These are the activations of a small neural network, seen along a few directions. Each row is one input.
Each table varies a few parts of the input and shows all the possible inputs, shuffled.
Descriptions start from the smaller parts, as in this example, which fits no table here: line(4) and (point or line(9) or (values(2) and ring(8))).
Shared parts are said once, and a part with two or three values counts as separate values.

Other details of the inputs vary at random and push rows far along three fixed directions, the same in every table; ignore that.

A family of inputs:
R1: [ 0.93 -3.69 -3.80 -0.68  0.19  6.72  0.83 -0.43 -1.70 -0.30 -2.06]
R2: [-4.37  1.85  4.76  2.22  3.48 -3.58  2.38 -4.91  2.00 -1.92  6.82]
R3: [ 0.99  3.15  2.20 -0.81 -1.18  0.70 -0.74  1.64 -3.25  0.65 -4.12]
R4: [ 1.80 -2.75 -1.19 -0.64 -3.25 -9.05 -3.55  2.87  4.48  2.32 -1.94]
R5: [-0.50  0.73  2.04 -0.92 -3.12  2.19 -2.53  0.74 -3.96  0.75 -2.83]
R6: [-1.15 -0.09 -0.72 -0.30 -3.17 -8.89 -3.92  4.74  2.13  3.87 -3.39]
R7: [ 2.34 -1.36 -3.71 -0.24  2.99  5.50  3.36 -0.34 -0.47 -0.78 -2.34]
R8: [ 1.14  1.46 -0.54  0.15 -5.12 -9.12 -1.85  4.72  2.28  3.20 -2.65]
R9: [-2.95  4.05  4.23  2.54  2.92 -0.65  1.45 -1.47 -1.06 -1.22  3.84]
R10: [-3.08  3.49  4.23  1.77  2.94  0.00 -1.21 -1.97 -0.62 -1.76  4.45]
R11: [-0.14  2.12  1.66 -1.41 -1.43 -0.66 -1.67  1.02 -1.13  1.65 -3.42]
R12: [-3.69  4.75  6.78  2.37  4.68  1.19  3.46 -5.16 -2.95 -4.13  5.50]
R13: [ 1.79 -2.60 -4.13 -0.61  1.78  3.53  2.50 -0.72  3.38  1.10 -1.32]
R14: [-1.29 -5.10 -2.50  3.05 -1.14 -5.41  0.52 -0.44  6.30  2.04  5.39]
R15: [ 3.37 -4.56 -3.89 -1.51 -0.31  3.69  0.90 -0.91  1.97  0.20  0.94]
R16: [-1.50  3.14  2.61  1.25  2.13  0.53  3.85 -3.19 -1.05 -3.15  3.40]
R17: [ 2.64 -4.42 -4.40 -1.01  0.17  3.98  0.57  0.06  2.06  0.24  1.08]
R18: [-2.15  0.23  3.77  0.10 -0.50 -2.92 -1.46 -1.49 -1.02 -1.53  4.55]
R19: [ 2.84  0.20 -4.06 -0.65  0.94  6.17  3.64  0.22 -0.02 -0.71 -2.55]
R20: [ 2.38 -0.07 -4.67 -0.73  1.59  5.77  3.60  0.27 -0.97 -1.27 -2.78]
R21: [-1.07  5.00  3.54 -2.32 -1.39  1.51 -6.17  3.78 -7.22 -0.23 -6.21]
R22: [ 0.16  5.27  4.63 -2.65 -2.41  1.60 -5.75  2.68 -6.36  0.26 -6.08]
R23: [ 2.20 -4.86 -5.08 -1.09  0.82  3.57  0.58  0.06  1.28 -0.25  0.98]
R24: [-0.68 -5.94 -1.74  2.13 -1.60 -6.37  1.21 -1.75  5.90  0.97  4.78]
Each input here is: line(4) and line(6).
The inputs of R6 and R11 match in every part but the line(4) part. If R7 is changed in the same way as R6 into R11, which row does it become?
> R3
Which other rows does R17 become when the line(6) part takes its other values? List them by row number.
> R9, R10, R13, R14, R19
A walk changes only the line(4) part. It starts at R1 and steps to R14. List the rest of the walk in order.
> R5, R24

A family of inputs:
R25: [-1.70 -2.15  1.12  1.68 -0.08 -4.11  0.77 -1.72  2.44  0.14  4.68]
R26: [ 0.98 -0.24 -1.72  0.62 -1.06 -2.36  0.65  1.86  2.10  1.76 -1.45]
R27: [-0.62  2.22  1.57  0.60 -0.49 -0.62  0.59  0.61 -0.64  0.16 -0.74]
R28: [ 1.01  2.26  0.07 -1.34 -1.53 -1.27 -1.79  3.43 -2.51  0.74 -5.06]
R29: [ 0.05 -0.56 -2.46  1.55  4.05  1.12  3.94 -2.14  2.76 -1.40  3.29]
R30: [ 1.10 -2.11 -1.91 -0.59 -1.05  0.36  0.22 -0.11  1.32 -0.13  1.13]
R31: [-0.13 -2.56 -1.24  0.47  0.09  0.20  0.77 -0.43  1.36  0.19  1.46]
R32: [ 2.00 -3.56 -3.95 -0.40  0.23  1.82  0.56  0.06  2.14  1.03 -1.90]
R33: [-1.65  2.80  2.68  0.16 -1.77 -7.03 -1.58  1.90  0.04  0.56 -0.22]
R34: [-0.76  1.24  0.56  0.41  3.23  2.96  0.47 -1.87 -0.19 -1.06  2.39]
R35: [-0.63 -2.50 -2.40  1.34  0.90 -0.77  0.71 -0.34  2.18  0.84  2.63]
R36: [ 0.15 -0.72 -1.08  1.48  3.24  0.13  3.83 -2.50  2.76 -1.85  3.40]
R37: [ 0.86 -1.16 -1.00 -0.12  0.23 -2.20 -1.13  0.98  2.39  1.25  0.27]
R38: [-2.53  1.30  2.89  0.23  0.06  0.30 -0.47 -1.54 -2.44 -0.76  2.21]
R39: [ 0.28  2.51  1.90 -0.62  3.37  6.46  3.30 -3.49 -3.67 -3.41 -0.18]
R40: [ 0.54 -2.17 -2.97  0.77  0.07 -0.48  0.09  0.58  2.23  0.31  2.29]
R41: [-3.28  2.42  4.18  0.63 -0.64 -2.97 -2.01 -0.90 -1.53 -0.23  1.54]
R42: [ 0.78 -0.64  0.33 -0.57 -0.40  2.73  0.26 -1.19 -1.50 -1.29  0.82]
R43: [ 1.05  0.23 -0.70 -2.33 -0.78  6.67 -1.26  1.71 -5.07 -0.01 -5.24]
R44: [ 2.20 -0.15 -0.51 -1.99 -1.04  1.96 -2.04  1.79 -1.11  0.60 -4.05]
R45: [-1.34  1.64  0.80 -0.23  2.41  6.28  0.22 -1.55 -3.20 -1.55 -0.80]
R46: [ 0.39  1.77  0.52 -0.76 -2.63 -2.13 -0.59  2.08 -0.35  1.53 -3.17]
R47: [ 1.80 -3.40 -3.08 -0.74 -0.67  1.04  0.08  0.51  1.98  0.88 -2.40]
R48: [-1.00  1.21  3.46  0.39  0.42 -2.53 -1.06 -1.49  0.16 -0.45  2.35]
R49: [ 2.16 -2.86 -3.47 -0.63 -2.09 -0.94 -1.28  2.49  1.42  1.34 -1.30]
R50: [ 2.22 -2.51 -2.38 -1.34  0.24  0.88  0.48 -0.64  2.73  0.52 -0.48]
R51: [-2.54  2.45  4.73  0.14  0.05  0.49 -1.09 -1.82 -3.08 -1.42  0.58]
R52: [ 0.74  1.96 -0.97 -0.32 -1.96 -0.80 -1.02  3.29 -1.00  1.94 -4.13]
R53: [-1.48  2.89  3.76  1.20 -1.79 -5.16 -0.56  0.34 -0.37  0.70  0.44]
R54: [-0.63  0.41  1.27  0.34 -0.61 -0.01 -1.07  0.11 -1.33 -0.91  1.64]
The inputs of R34 and R48 match in every part but one. If R35 is changed in the same way as R34 into R48, which row does it become?
> R25
Describe the family of inputs behind these rows.
> line(5) and (values(2) or line(4))
Which other rows does R53 become when the values(2) part takes its other values? List them by row number.
> R39
Which other rows agree with R50 in the line(5) part? List them by row number.
> R30, R33, R38, R41, R46
A walk changes only the line(4) part. It starts at R37 and steps to R32. List the rest of the walk in order.
> R43, R49
